A small network was shown many inputs. Here are its activations along a few directions, one row for each input.
In each table, some parts of the input vary, and every possible input appears once, in random order.
A made-up example of a description, with smaller parts first: one of 5 places around a ring, together with either a single point or one of 9 places along a line or (one of 2 separate values, together with one of 6 places along a line).
Shared parts are said once, and a part with two or three values counts as separate values.

Other details of the inputs shift rows strongly along two fixed directions, in all tables alike. That doesn't count.

Rows:
r1: [  9  -7  -6 -16   7   2  -2  -7   4 -17  -5   0  -9   2  -1   8]
r2: [  6  -1  -2 -13   1  -9  -6  -7   5 -10  -8  -1 -15  -8  -2   6]
r3: [ -3  -6 -20  19   2   5   5   6  22   5  13  -3  10  10   7   6]
r4: [ -6  -2  -3 -10  11   9  -7  -1  -3  -3  -7  -8  -4  -8 -14  11]
r5: [ 20   0   4  -9  -3  -5  -9   2 -21  -1  -1   8   2  -2   1  -2]
r6: [ 10  -2 -10  -7  -2 -12  -9 -11  -6  -7   1  -5 -10  -8  -8   8]
r7: [  1   0  -9  -8   7  19  -1  -2  -3  -4 -12  -9  -1  -3  -6  12]
r8: [ 1  8 -7 21 -3 -2  6 15  7 23 13  6  8  6 20 -1]
r9: [  6  -2 -15  -8  -1  12  -8  -6  -9  -7  -6  -7   6  -2  -6  14]
r10: [  1   1  -8  15   1 -15  13   7  32   0  11  -2 -12   3  10  -6]
r11: [  7   6  14  -9  14   0   2  11 -14  -2 -14   1  -3  -1  -6  -8]
r12: [  9  -2  -5 -18   0   7  -1  -7   1 -20  -8  -1  -5   1  -1   5]
r13: [ 12   8   8  -7  -6  -7 -10  -6 -17   0   0   7   0  -5   5  11]
r14: [ 15   4  11 -11   9  -8  -2   9 -14  -9  -9   5  -1   0  -1  -9]
r15: [ -4  -2   3 -17  10   5  -2  -2   3 -10  -9  -4 -11  -6 -11   5]
r16: [  2  -1 -11  -5  -1  -4 -13  -8  -7   2  -6  -7  -3 -10  -9  13]
r17: [ -4   6   4  22  10   1  10  23   8  15   3  -1  12   7   5 -14]
r18: [  2  -3 -16  14   0  -9   3  13  29  -2  15   4   7   5  12   2]
r19: [-69 -14  35 -15 -61   8 -16 -71  -4 -10  27  -2  20  19 -64 -58]
r20: [ 10  -2 -10  -8  -2 -11 -12  -7  -1  -7  -4  -1  -7  -9  -2  11]
r21: [  1  -4 -11  -9   4   2 -12  -2  -7  -5  -2  -5   3  -7 -11  14]
r22: [ -3   0 -17  24  -1  -9   5   6  20  12  14  -8   0   1   3   2]
r23: [ 6  7 -5 15 -7 -8  5 10  9 13 15 12  6  8 22 -6]
r24: [-31   7   8  46 -31  -4  12   3  32  27  39   7  30  23  11 -24]
r25: [  0  11  20 -10   4   3   0  -3 -11   4  -9   2 -10  -5   0   7]
r26: [  4   8   3  11  -2  -7  13  14  17  10  11  11  -3   8  25 -10]
r27: [  5  -2 -19  13  -7   2   7   7  25  -6  11   2  11  10  14   1]
r28: [ 1 10 12 14 -5 -9 10 10 18  7 11  9  0  7 21 -3]
r29: [ 11  -8 -13 -12   2   1  -9 -11  -4 -15   0   1   0   1  -4  12]
r30: [  0   8   7  -8   5   9  -4  -2 -21  14  -7   1  -5  -6  -1   4]
r31: [ 18   2  11 -12   2  -4  -2   5 -13  -3  -5   7  -7  -1   3  -6]
r32: [ -7  10  18  -7  -3   8  -8 -11 -21  10  -5  -2   0  -6 -10   6]
r33: [-14  -7   6  19   2  -1  22  13  15   1  -3   2   2   2  19  -6]
r34: [ 17   2   3  -7   3  -9  -9   5 -22  -7  -4   5   8   0  -3  -5]
r35: [  1  -5  -2 -14  13  11   2  -5   4 -10 -10  -4 -11   0  -6   8]
r36: [-7 -8 -9 28 -2 -4 13 15  7  7  4  1 15  1 22  3]
r37: [  1 -10   7 -10  -1  -6   4  -4 -15 -17 -13   4  -3  -7   8   3]
r38: [ -4  10   7  14   4   2  17  16  17  17   6   7  -5   7  20 -10]
r39: [ -3   1  -4  -5   7   3  -7  -4  -1   5 -12  -9 -10 -12  -9  11]
r40: [  8   4   8  -4   8   8  -3   7 -19  11  -8  -1  -2  -5  -4  -1]
r41: [ -2   1  -4  -4   8   2  -3  -8  -6   4  -7 -13 -14 -11 -15   8]
r42: [  8   3  16 -12   7   5   1   4 -15   3 -10   3  -9  -3  -5  -7]
r43: [ -8  -8   5  -1   5   7   3  -2 -21  -2 -16  -4   2 -11   1   8]
r44: [-30  -7  21   2 -43   6 -14 -32 -22   7  27   4  30  17 -35 -41]
r45: [  2   0  -3 -15   7  15   4  -3   3 -12 -14  -5  -8  -1  -4   7]
r46: [-3 -3 -6  7  2 -7  8 12 33 -7 11  3 -1  6 10 -5]
r47: [  6 -10  -3  -3  -3  -8  -1  -2 -19 -12  -9   4   5  -8  11   9]
r48: [  3   5  -3  24   4  -6   5  22   4  13   8   2  18   8   8 -11]
r49: [-1 -5 -8 -7 13 15 -3 -5 -2 -3 -8 -8 -4 -2 -9 14]
r50: [  0   1   1  -9   9  -3   3  -6   2  -3  -9  -9 -21  -9 -11   4]
Description of these inputs: one of 5 places around a ring, together with either a single point or one of 4 places along a line or one of 5 places along a line.
Changing only the place on the ring of 5 turns r8 into r30. The same change can be made to r16. Which row results?
> r39
Changing only the place on the ring of 5 turns r33 into r36. The same change can be made to r25. Which row results?
> r24
Start at r11 and move only the place on the line of 4, one step at a time. The first step leads to r42. Which rows follow, in order?
> r38, r25
Start at r7 and move only the place on the line of 5, one step at a time. The first step leads to r49. Which rows follow, in order?
> r4, r39, r41
Which other rows does r3 become when the place on the ring of 5 takes its other values? List them by row number.
> r1, r29, r35, r49

Rows:
r51: [-33 -14  33 -14 -49  -4   0 -31 -20 -23   5  20  26   9  -2 -33]
r52: [ 10  -9 -49  16  55 -23  12  45  56   2 -16 -17 -20 -12  25  46]
r53: [-42  -3  41   0 -12  33  -3 -16 -29   9   7   2  39  18 -37 -31]
r54: [ -8  14  38 -43  10  15 -13 -34 -70   4 -36  -8 -37 -25 -23  20]
r55: [ 59  16 -40  34  32 -18  -2  61   7  24   1  -4   0  -2  39  18]
r56: [ 47   5 -33  39  34  -8  -1  59   3  20   2   9  17  -4  47  42]
r57: [-26   0  14   7 -50 -17 -18 -54 -28  15  32   2  13   3 -15 -14]
r58: [-17  -1 -15  52 -37 -11   5  11  18  29  29  10  36   8  34  -4]
r59: [ 30 -19 -53  18  33  10  37  42  40  -6  -9 -19 -22  -8  40  46]
r60: [-25  17  15  38   1   4  26  23  40  44  23   4 -10  16  -2 -40]
r61: [-14  -5  31 -22 -34 -19  -3 -32  -4 -13  22  18  -3  13 -30 -55]
r62: [-46 -12   5   7 -30 -16 -13 -39  13 -33   7 -20  20  -6 -56 -13]
r63: [-19  13  11  22 -14  -1   5   0  90  16  30  -2 -15  18   2  -8]
r64: [ 31  -8 -35 -35  59  16 -10  14 -10 -22 -47 -21 -47 -50   9  59]
r65: [ 54  10   9 -38  39 -24   3  13 -37 -23 -44   9 -53 -33  44  49]
r66: [-20 -18  36 -13 -28   2  -7 -20 -21 -29  16  22  40  23 -18 -38]
r67: [-42   7  18  43 -13  17  32  22  24  35   5   5  24  11  26 -18]
r68: [ 24  17 -20 -77   1  32 -42 -44 -29 -37 -10   1  -7   0 -32  41]
r69: [ 16 -33 -26 -53  11  30 -12 -52 -41 -42 -47 -16 -20  -8 -33  16]
r70: [  2   9 -17  42 -21 -26   4   9  34  40  45   8   9  12   5 -26]
r71: [-17  15  13  39   6  14  24  35  27  32  16  -6  20  26   2 -47]
r72: [ 37  -1  21 -63   8  -6 -26 -12 -65 -40 -30   4 -10  -7 -26 -13]
Describe the family of inputs behind these rows.
> either one of 2 separate values or one of 5 places along a line or (one of 3 separate values, together with one of 5 places around a ring)
What sort of input is r59?
> one of 5 places along a line
